A small network was shown many inputs. Here are its activations along a few directions, one row for each input.
In each table, some parts of the input vary, and every possible input appears once, in random order.
A made-up example of a description, with smaller parts first: line(4) and (point or ring(11) or (values(3) and ring(5))).
Shared parts are said once, and a part with two or three values counts as separate values.
(in the rows, 128 means zero)

Other details of the inputs shift rows strongly along three fixed directions, in all tables alike. That doesn't count.
These rows show it; all are for the same input, with only those details redrawn:
[131 125  79 124 100 124 194 123 111 171  74  62 179 128]
[191 121  98 145 138  88 209 135 138 182 103  87 200 160]
[121 135 146 120 127 135  99 135 132 118 149 156  99 130]
[201 116 104 142 156  63 214 128 148 178 125  87 209 175]
[115 142 116 132  92 180 120 152 106 142  84 135 104 103]
[140 122 108 120 128  97 171 117 131 151 123  90 167 146]

A family of inputs:
x1: [113 122 155 114 143  73 111  79 167  94 209 143 118 144]
x2: [118 145 121 138  86 181 116 133 111 147  85 144 116  87]
x3: [113 140 124 134 120 180 120 175  99 134  76 111  97 111]
x4: [ 52 111 143  97 114 110  88  76 132  77 181 106  93 117]
x5: [189 130 169 150 172 111 109 163 156 128 172 188 113 164]
x6: [181 110 141 150 192  99 115 140 143 102 163 196 147 162]
x7: [ 57 108 143 104 111 130  85  96 116  78 162 103  83 108]
x8: [117 131 116 147  94 165 128 131 118 130  99 128 107  99]
x9: [136 118  86 132 100 125 187 109 108 174  74  64 188 114]
x10: [110 175 112 127  96 176 127 145 126 147  80 142 109 101]
x11: [188 108 144 173 158 126 145 162 135 133 133 135 128 146]
x12: [116 138 118 127  99 164 124 144 112 140  97 129 111 111]
x13: [191 114 151 160 157 124 132 156 131 146 131 146 142 142]
x14: [121 149 121 132  91 165 121 120 122 147 102 144 127  93]
x15: [125 113 132 138 115 171 112 149  96 134  97 113 114 103]
x16: [ 59 105 151  78 134 109  84 102 117  80 183  96  94 135]
x17: [118 111 126 141 136 161  82 124 106  95 114 179 122  98]
x18: [119 130 125 142  97 182 111 144 101 142  83 132 112  92]
x19: [123 158 138 125 109 158 101 136 137 128 134 175  98 116]
x20: [106 132 162  96 169  73 100 108 159  97 197 130 112 162]
x21: [ 46  90 117  98 132 100  89  56 120  46 172 122 124 111]
x22: [ 69 121 110  65 140  39 164  59 144 115 169  37 171 156]
x23: [186 144 133 167 135 119 153 133 161 145 141 169 140 137]
x24: [176 158 139 145 152 117 145 155 156 151 125 160 134 148]
x25: [185 138 175 147 189 109 109 175 155 123 164 176 107 166]
x26: [117 125 123 129 109 167 120 157 102 134  95 117 108 116]
x27: [ 68 119  78  74  94  74 189  60 122 141 123  23 189 131]
x28: [175 126 142 148 203  96 116 145 150 101 154 192 144 163]
Describe the family of inputs behind these rows. -> line(4) and (point or line(6))
Changing only the line(4) part turns x18 into x5. The same change can be made to x17. Which row results? -> x6
Which other rows agree with x11 in the line(4) part? List them by row number. -> x1, x4, x7, x8, x21, x23
A walk changes only the line(6) part. It starts at x3 and steps to x25. List the rest of the walk in order. -> x20, x22, x24, x10

A family of inputs:
x29: [193 118 119 128 232  52 170 155 150 124 141 134 192 202]
x30: [159 142 163 141 160 110 105 125 165 112 175 195 115 142]
x31: [140 126 137 189 103 239  82 203  88 118  58 184  56  81]
x32: [213  95 142 160 191  63 173 137 154 141 168 111 180 180]
x33: [115 104 124 112 141  78 168 101 131 133 145  51 162 149]
x34: [ 61 110 119 101 112 127  91  74 119  79 153 139 110 102]
x35: [115 117 111 109 135  73 165  83 139 137 145  74 177 144]
x36: [ 76 136  89 100  73 149 169 123  98 159  78  34 130 112]
x37: [ 63 142 145  76 102 125  95 104 128 112 164 111  93 126]
x38: [172 109  94 172 127 138 166 142 113 155  76 128 167 125]
x39: [160 105 164 148 167 115  91 139 135  98 173 182 115 145]
x40: [ 42 124 169  89 120 151  15  93 123  51 197 180  50  99]
x41: [203 160 118 183 114 185 150 196 126 186  54 172 127 115]
x42: [162 131 177 133 163 107 101 154 153 122 179 159  91 154]
x43: [ 62 159 133  87  96 121 104  88 147 101 163 129  99 119]
x44: [205 154 126 176 115 190 148 204 116 188  53 164 125 116]
x45: [ 81 106  81 107  84 152 157 107  83 140  73  53 162  95]
x46: [108 166 130 127  86 183 103 153 125 141 102 155  84 105]
x47: [121 111  97 111 133  78 165  72 134 122 145  91 184 136]
x48: [ 76 121  88 104  81 148 161 108  91 150  70  48 156  98]
x49: [162 152 163 133 154 104 107 129 171 118 176 194 111 144]
Describe the family of inputs behind these rows. -> point or (line(4) and line(5))
Change only the line(5) part in x30. List by row number the other rows that result. -> x34, x43, x47, x49
